Each row below holds a small network's activations on one input, seen along a few directions.
In each table, some parts of the input vary, and every possible input appears once, in random order.
A made-up example of a description, with smaller parts first: one of 5 places around a ring, together with either a single point or one of 11 places along a line or (one of 2 separate values, together with one of 6 places along a line).
Shared parts are said once, and a part with two or three values counts as separate values.
(in the rows, 128 means zero)

Other details of the inputs vary at random and push rows far along three fixed directions, the same in every table; ignore that.

Table:
x1: [165 156 139 140 167  76 144 129 113 134 141 132 114 162]
x2: [170 138 126 160  99 107 117 136 144 166 184  98 124 109]
x3: [169 138 106 207  61 160 113 112 114 181 152 145 149  67]
x4: [100 136 110 156  78 155 128 145  87 159 107 189 199 120]
x5: [141 143 137 154 121  93 136 113 128 144 141 113  94 190]
x6: [111 106 129 113 117 152 137 129 164 107 175  84 122  82]
x7: [168 154 103 172  71 145 109 103 113 176 165 157 168  57]
x8: [ 84 110 116 119 170 151 136 134 137  72  78 136 123 169]
x9: [154 130 139 110 142  96 140 130 100 158 150 109 131 177]
x10: [128  94 146 114 113 146  99 129 178  89 122  88 106  61]
x11: [147 140 139 116 124  73 140 135 100 159 140 115 109 164]
x12: [159 141 138 119 125  83 128 152 109 169 126 109 106 168]
x13: [ 72 127 143  89 146 131 146 150 116 116  63 152  96 135]
x14: [120 119 125 106 124 162 130 104 173 103 172  94 123  87]
x15: [144 119 107 112 158 155 125 106 166  85 165 101 139  74]
x16: [ 83 111 132  81 138 146 133 170 124 117  71 132 123 159]
x17: [118 106 163 113 122 152 122 106 174  90 124 100  96  52]
x18: [106 140 119 159 105 174 128 139  89 165  93 200 194 114]
x19: [159 147 148 123 151  89 142 125 100 170 130 124 101 159]
x20: [ 61 124 148  95 145 146 154 142 139 103  92 144 120 165]
x21: [108 144  93 155 105 149 103 118  88 150  95 215 187 102]
x22: [ 59 132 123  86 145 119 130 124 137  84  91 157 112 159]
x23: [123 105 128 117 118 162 124 146 174 118 161  79 120  87]
x24: [112 142 100 147 104 171 112 117  93 150 105 201 205 118]
x25: [164 133 133 121 144  84 120 148 105 168 128 113 109 167]
x26: [161 131 138 135 139 121 135 114 108 158 132 104 111 193]
x27: [ 84 114 113 127 171 131 128 138 132  65  72 151 101 151]
x28: [138 156 152 134 131  83 148 124 123 157 148 123 104 171]
x29: [ 96 136 108 196  70 179 122 123 116 146 111 190 190 142]
x30: [ 62 102 150  91 127 116 120 129 135  65  68 154 124 142]
x31: [154 132 134 118 143  74 132 131  96 158 144 121 112 163]
x32: [141 117 126 125 159 160 141 126 163 102 157  97 126  65]
x33: [162 131 133 142 140  98 129 115 105 158 126 117  91 178]
x34: [133 102 128 123 115 183 133 119 156 121 138  79  95  81]
x35: [ 76 124 147  83 144 152 155 149 120 118  73 142 114 151]
x36: [125 108 141 101 117 147 104  83 177  73 136 106 110  59]
x37: [139  98 122 102 138 169 115 149 150 128 140  83 116  72]
x38: [ 77 111 116  95 172 125 141 151 125  73  96 143 147 159]
x39: [182 128 152 178  87 118 107  81 144 134 152  95 114 127]
x40: [133 142 138 128 124  68 140 129 119 143 159 118 114 174]
x41: [169 158 120 126 165  71 128 109 118 116 151 137 126 169]
x42: [191 138 112 164 136 100 112 143 135 141 174 105 133  98]
x43: [159 142 125 135 158  61 135 134 109 122 155 127 126 165]
x44: [133 118 125  92 125 169 131 110 154 117 151  92 115  74]
x45: [119 135  92 179 109 158 109 161 110 136 106 191 220 121]
Description of these inputs: one of 5 separate values, together with either a single point or (one of 2 separate values, together with one of 4 places along a line).
Question: Changing only the choice among 5 separate values turns x17 into x39. The same change can be made to x35. Which row results?
Answer: x34
Question: Changing only the choice among 5 separate values turns x41 into x43. The same change can be made to x36. Which row results?
Answer: x30
Question: Which other rows does x26 become when the choice among 5 separate values takes its other values? List them by row number.
Answer: x9, x18, x24, x37
Question: Which other rows agree with x12 in the choice among 5 separate values? List them by row number.
Answer: x2, x10, x16, x23, x25, x37, x42, x45
Question: Which other rows does x6 become when the place on the line of 4 takes its other values? List them by row number.
Answer: x4, x9, x38
Question: Which other rows does x3 become when the choice among 2 separate values takes its other values? List them by row number.
Answer: x34

Table:
x46: [120 130 129 146  89 150 120 126 120 152 118 148 147 109]
x47: [148 125 119 143 118 145 116 111 142 125 151 122 126  56]
x48: [164 156 140 110 157  77 152 139  95 171 147 118 133 216]
x49: [159 161 148 113 140  65 147 112 103 155 152 126 130 215]
x50: [ 69  92 147  57 154 146 136 143 156  80  82  95  65 125]
x51: [115 138 116 152 118 124 117 134 103 135  98 181 155 127]
x52: [104 121 115 126 114 162 123 125 140 113 136 146 153  66]
x53: [163 140 128 144 121 120 122 104 128 139 155 124 127  99]
x54: [ 77 122 131 113 147 119 136 154 116 105  69 153 116 189]
x55: [ 77 125 133 111 147 122 138 144 118 104  71 155 118 191]
x56: [105 139 115 139 112 129 127 137 107 137 115 176 171 132]
x57: [135 132 106 148 127 148 122 140 106 147 118 156 154 102]
x58: [ 68  97 139  70 169 149 140 132 164  61  88 101  70 131]
x59: [159 127 135 108 142 107 135 126 148 131 178  77 102 109]
x60: [ 75  96 135  67 177 141 132 127 167  48  95 104  86 129]
x61: [158 131 126 160 112 129 127 124 135 147 159 110 126 113]
x62: [149 120 115 149 120 140 113 131 139 129 149 117 123  54]
x63: [138 119 133 136  93 161 120 114 145 142 150 108 125  67]
x64: [110 131 109 152 120 159 131 144 105 146 102 166 161 146]
x65: [118 133 113 144 111 135 122 143 119 138 134 154 163 102]
x66: [ 61 116 124  84 148 141 134 143 132  86  84 155 130 131]
x67: [135 128 134 137 128 127 133 120 136 128 138 112 115 137]
x68: [161 154 162 119 120  75 143 111 102 172 134 117 114 222]
x69: [167 121 133 124 144 113 126 113 156 113 171  76 104 116]
x70: [168 125 135 121 146 103 126 122 142 129 162  81  87 102]
x71: [129 135 116 153 114 133 116 124 117 134 119 163 148  98]
x72: [153 118 107 144 129 166 119 127 146 124 159 107 146  74]
x73: [160 125 143 125 135 124 137 103 155 125 169  75  92 121]
x74: [128 131 114 157 112 141 116 120 129 120 130 154 165 113]
x75: [116 132 112 160 116 129 115 140 114 124 108 171 171 139]
x76: [135 122 140 123 114 124 127 137 127 147 130 106 109 129]
x77: [161 118 149 114 120 118 131 124 145 146 161  69  85 114]
x78: [114 140 116 153 113 137 118 115 116 118 111 175 175 142]
x79: [115 134 113 159 115 131 115 135 115 123 108 172 172 139]
x80: [166 147 152 116 136  87 149 136  92 187 130 109 117 224]
Question: Describe the family of inputs behind these rows.
Answer: one of 5 separate values, together with either a single point or one of 6 places along a line
Question: Changing only the choice among 5 separate values turns x60 into x63. The same change can be made to x75. Which row results?
Answer: x76
Question: Which other rows does x66 become when the choice among 5 separate values takes its other values? List them by row number.
Answer: x46, x67, x71, x74
Question: Which other rows does x49 become when the choice among 5 separate values takes its other values? List them by row number.
Answer: x53, x68, x73, x78

Table:
x81: [138 148 146 151 144  81 135 128  90 147  89 153 119 205]
x82: [115 124 109 126 109 165 117 129 124 135 136 157 151  38]
x83: [113 123 107 134 103 151 107 121 128 124 127 152 140  39]
x84: [153 143 125 124 178  53 129 138 125  97 142 133 124 189]
x85: [105 132  97 172 108 176 115 152  98 156  89 192 171  92]
x86: [185 158 142 149 108  88 135  74 129 156 197 117 144 154]
x87: [104 120 104 164  88 180 108 154 100 167  95 180 178 103]
x88: [133 150 164 102 128  90 145 105 132 132 135 111 124 218]
x89: [168 118 141 112 145 116 127 104 157 110 160  76  76  81]
x90: [126 123 113 108 123 165 130 124 127 138 157 127 142  53]
x91: [ 89 136 129 166  64 158 110 122 119 138 105 195 193 103]
x92: [ 53  91 140  54 164 135 129 125 162  47  77 120  68  79]
x93: [132 135 149 108 133  88 150 156 111 169 124 106 101 200]
x94: [152 150 149 117 154  93 145  88 127 114 129 122 118 216]
x95: [205 151 107 147 161  89 137 138 115 156 209 110 169 142]
x96: [170 117 131 106 148 120 126 114 151 121 159  73  71  82]
x97: [180 152 138 162 116  94 124  89 117 152 155 134 136 160]
x98: [103 124 127  83 169 125 134 137 124 112  87 131 104 144]
x99: [ 56 129 141  72 140 123 138 166 104 130  56 169 133 184]
x100: [ 64  89 120  38 187 181 146 145 153  67  83 106  85  94]
x101: [133 135 135 114 139 116 147 156  89 176 103 132 142 227]
x102: [176 155 111 162 153  88 126 105 140 106 185 127 168 171]
x103: [169 115 131 125 151 129 126 127 148 128 155  65  63  82]
x104: [157 142 131 136 107 119 148 146 109 193 163 102 137 163]
x105: [166 150 108 219  41 141 109 137 103 209 164 157 179  85]
x106: [ 44  81 144  72 145 154 135 152 171  63  71  99  61  98]
x107: [ 51 124 142 111 122 136 144 138 128  95  67 162 132 218]
x108: [117 117 115 178 106 179 111 112 141 112 121 146 138  57]
x109: [ 95 120 114 183  73 173 104 126 115 132  87 183 179 116]
x110: [144 108 153 123 113 128 134 114 170 117 174  57  72 106]
x111: [ 76 129 110 114 178  93 125 141 122  48  76 184 150 194]
x112: [152 117 147  91 127 117 129 128 157 133 164  58  79  83]
x113: [124 150 148  97 130 101 154 149  85 178 120 140 153 210]
x114: [129 109 121 151  97 186 116 107 160 112 142 105 140  92]
x115: [163 105 146 122 129 130 122 119 162 123 149  52  72  94]
x116: [180 149 108 146 162  79 125 140 118 142 180 126 155 142]
x117: [ 63 132 142  98 139 100 128 117 109  91  64 190 129 189]
x118: [176 153 135 173 124 116 135  96 122 146 154 116 133 176]
x119: [105 120 131 144  81 163 111 128 142 128 124 146 147  45]
x120: [108 134  96 164 112 193 130 155  91 157  98 187 183  98]
x121: [136 104 114 145  99 169 110 139 138 137 126 108 116  68]
x122: [168 115 111 113 178  97 121 136 163  84 180  71 101  83]
Question: Changing only one part turns x86 into x92. The same change can be made to x107. Which row results?
Answer: x106
Question: Describe the family of inputs behind these rows.
Answer: one of 6 places along a line, together with either a single point or one of 6 places around a ring
Question: A walk changes only the place on the ring of 6. It starts at x91 and steps to x117. List the rest of the walk in order.
Answer: x97, x108, x109, x110
